A small network was shown many inputs. Here are its activations along a few directions, one row for each input.
Each table varies a few parts of the input and shows all the possible inputs, shuffled.
Descriptions start from the smaller parts, as in this example, which fits no table here: line(6) and (point or ring(9) or (values(2) and ring(5))).
Shared parts are said once, and a part with two or three values counts as separate values.

Rows:
x1: [-18  77  28  -8 -29 -43 -16  -1   4  30 -24  13 -17 -18  35 -39  23 -28
 -49]
x2: [ -8  19  32  10  17 -61 -28 -25 -15 -24   4  -4 -39 -42  28 -16  -1  -8
 -28]
x3: [-19  -8 -56  20  82  33  23 -32 -43  31 -77   7   6   9 -29 -28  58  99
  -6]
x4: [-26 -27 -30  33 -13  25  28  -3  -5 -30   6 -52  30 -22  12   2  -2 -17
  25]
x5: [ 34  -8  -6  44 -23  99   8 -79 -58  -5   8  68  61   3 -50 -14   9  49
  14]
x6: [ 28  13  61  16  -3 -21  20  29   3 -37 -41  53  17  37  29 -18  -5   0
  21]
x7: [ -1   6 -22 -47   9 -20 -29  18   9   0  48 -40 -53  -9 -18  34 -33   9
   5]
x8: [ 42 -13  36 -50  -6  18   7  51  22   9   7   0  14  58 -21  28 -27  11
  57]
x9: [ -2  34 -23 -74 -35  -6 -58  25  32  47  13 -18 -30  23  -7  14 -10 -15
 -23]
x10: [-10 -46  23  34   1  25  55  16  33  -1   7  28  44  30  -3  -5   6 -11
  47]
x11: [ 55 -26 -13 -39   9   1  -4  36  -7 -13  14 -37 -16   2 -21  60 -38 -10
   1]
x12: [ 41   5  28  23  14 -35  11   2 -23 -47 -28  -5   0 -27  30   7 -12 -16
 -26]
x13: [-61 -22 -23  20  -9  -2  11 -23   4   1  36 -40 -15 -49   6 -10  15 -23
   7]
x14: [-54  -6 -35  19 -15 -13 -25 -13  45  38  28  26  -1   5   9 -17  17 -42
 -43]
What do these inputs look like to the network?
Answer: values(2) or (values(3) and line(4))
Which other rows belong to the same alternative as x8? List them by row number.
Answer: x1, x2, x4, x6, x7, x9, x10, x11, x12, x13, x14

Rows:
x15: [  23  -13   37   56   35  -11   13  -34  -42  -74 -100   92   56    8
  -30  -22   -3    4   20]
x16: [  9  -5  37  69  18  44  17 -56 -55 -39 -68  50  53 -34  -1 -54  53 -20
 -15]
x17: [ 43   7  47  43   2  59  40  -2 -33 -27 -43  40  82  63  -6 -32 -16  36
  68]
x18: [ 12  81  80 -13  11 -94 -21  35  44 -61 -13  -6 -55 -38  18  18 -43 -53
  -8]
x19: [ -4  39 -40 -86  20 -24 -33   9  52  58  34 -23 -95 -22  -4  30 -18   7
 -52]
x20: [ 32 -59 -48  13  20  68  -8  -9 -99   7 -32  -8  46  23 -51  41  29  54
  10]
x21: [-46  19 -35  14 -22 -78 -27 -37  87  22  28 -12 -62 -44  76 -20 -20 -45
 -82]
x22: [ 36 -36  39  28  -1  78  36  29 -37 -35  23  47  68  62 -31  -5   9  59
  65]
x23: [ 12 -72 -55  38   8 112  26   0 -28  -6  -6  27  37  47 -76  33 -12   8
  55]
x24: [ 18   3  54 -73 -45 -47   0  78  67 -15  64 -31 -15  12  -5  49 -37 -18
  42]
x25: [ -2  68  61  -9   4 -73  -6  -6  60 -30  19 -44 -37 -86  25 -20 -15 -73
 -38]
x26: [ 33  26  66 -81 -55 -54   0  80  42 -17   6 -49   1  11  35 -11 -49 -39
  19]
x27: [ -3  -9 -28 -52 -49  -6   1  56  19  40  56 -53 -71  26  25  86 -39 -56
  42]
x28: [ 23 -26 -26 -56 -19 -60 -29  50   4  41  38 -99 -62   6  23  60 -35  21
 -18]
x29: [-53 -13 -63  44  29  46  13 -53 -46  44 -26  41  57  -3 -23 -39  82  18
 -30]
x30: [ -4 -23 -59  -3  58  62   6 -66 -51  47  -4  40  16  27 -30 -33  37  89
   8]
x31: [-60 -16 -41 100 -21  32   4 -87 -47 -15 -29  55  30 -30  15 -53  54  33
 -30]
x32: [-68  30 -26 -32   8 -54 -32  12  63  61  55 -66 -46 -29  40 -27  21 -25
 -55]
What do these inputs look like to the network?
Answer: values(2) and ring(9)
The inputs of x27 and x23 match in every part but the values(2) part. If x21 is changed in the same way as x27 into x23, which row does it become?
Answer: x31
Which other rows does x15 become when the values(2) part takes its other values? List them by row number.
Answer: x18

Rows:
x33: [ -5  10 -40  22  22  46   0 -49 -45  26  -6  34  18   1 -42 -26  25  60
  -6]
x34: [ 32  22  42 -27 -24 -46 -13  26  34 -15  -2 -33 -42  -2  22  27 -53 -31
   6]
x35: [ 40 -22  15  41  21  24   5 -24 -68 -32 -34  18  23  26  -9  -5 -10  35
  34]
x36: [ 20 -57   7  41  40  27  33   4 -55 -48 -20   4  37  25  -8  -3   0  26
  44]
x37: [  1 -11 -26 -49  14 -29  -6  47   7  17  25 -64 -41 -12   8  56  -3 -14
  -3]
x38: [ 18  37  31 -71 -19 -25 -37  49  43  17  21  -9 -31  10  10   8 -18 -11
   1]
x39: [ 15 -19  11  11  14  45  39  24 -15 -19 -29  39  70  43 -24  -9   8  14
  31]
x40: [-34  20  17   2 -17 -64  -3   3  46 -20 -10 -32 -28 -45  43 -14 -18 -66
 -25]
x41: [  2   0  31 -76 -13 -36  -3  61  49  20  19 -25 -23  24   6  21  -5 -32
  16]
x42: [ 27  18 -24 -50  -7 -29 -32  22  -5  25  22 -54 -56  -8   5  43 -19  -6
 -27]
x43: [ 21 -18 -35   8  27  62 -11 -31 -44  28 -15  19  18  32 -53  -6   8  57
  11]
x44: [-44 -18 -54  31  25  43   8 -55 -36  27 -25  30  29 -20 -22 -39  51  26
 -14]
x45: [ 13   0  15  63  19  13   8 -37 -57 -41 -25  29  16  -6  -6 -20  13  48
  19]
x46: [-17 -45 -31  70 -41  84  35 -28 -22  -5  47  33  62  18 -20   8  -1 -24
  29]
x47: [-23 -40   0  78  26   4  18 -42 -40 -42 -42  29  20 -19  12 -35  30  18
  -5]
x48: [ 10 -52 -43   0  43  59  20 -10 -39  22  -3  14  35  25 -47  11  23  39
  25]
x49: [  0  33 -18 -25  -2 -48 -31  -8  12  31  27 -45 -65 -29   8  28  -5   1
 -45]
x50: [-13  -3  -8  47   4  29  25 -29   5 -18 -44  59  53  -5   5 -53  45   4
  -9]
x51: [-18  61  33 -55 -20 -44 -25  16  44  21  26   0 -31  -1  14 -14 -16 -15
 -27]
x52: [  4  46  41  -5 -21 -62 -14  11  38 -12  10 -28 -34 -35  26   9 -40 -25
 -12]
x53: [-44  10 -33 -16   5 -47 -27 -13  23  27   2 -58 -55 -41  35  13  21 -30
 -51]
x54: [ 53  -1  23  13   0  49  14  -6 -15  -8 -33  57  47  32 -18 -13   1  34
  18]
x55: [-44  26  16 -37 -10 -49 -21  15  70  19   8   1 -29 -19  40 -23  13 -42
 -34]
x56: [-33 -21 -21 -18 -71   2  -8  20  49  15 103 -21 -24  -3  10  42 -27 -60
   5]
x57: [  9 -11  40 -25 -12 -48  11  58  40 -20   8 -57 -19  -3  20  31 -43 -37
  13]
x58: [ 10  37  12  29  -3  38  16 -25 -18 -15 -31  60  48  12 -15 -37  19  33
   6]
What do these inputs look like to the network?
Answer: values(2) and (point or (values(3) and line(4)))
The inputs of x51 and x58 match in every part but the values(2) part. If x57 is changed in the same way as x51 into x58, which row does it become?
Answer: x36
Which other rows does x35 become when the values(2) part takes its other values? List them by row number.
Answer: x34
Which other rows does x39 become when the line(4) part takes its other values? List them by row number.
Answer: x50, x54, x58
Which other rows does x44 become when the values(3) part takes its other values? List them by row number.
Answer: x47, x50
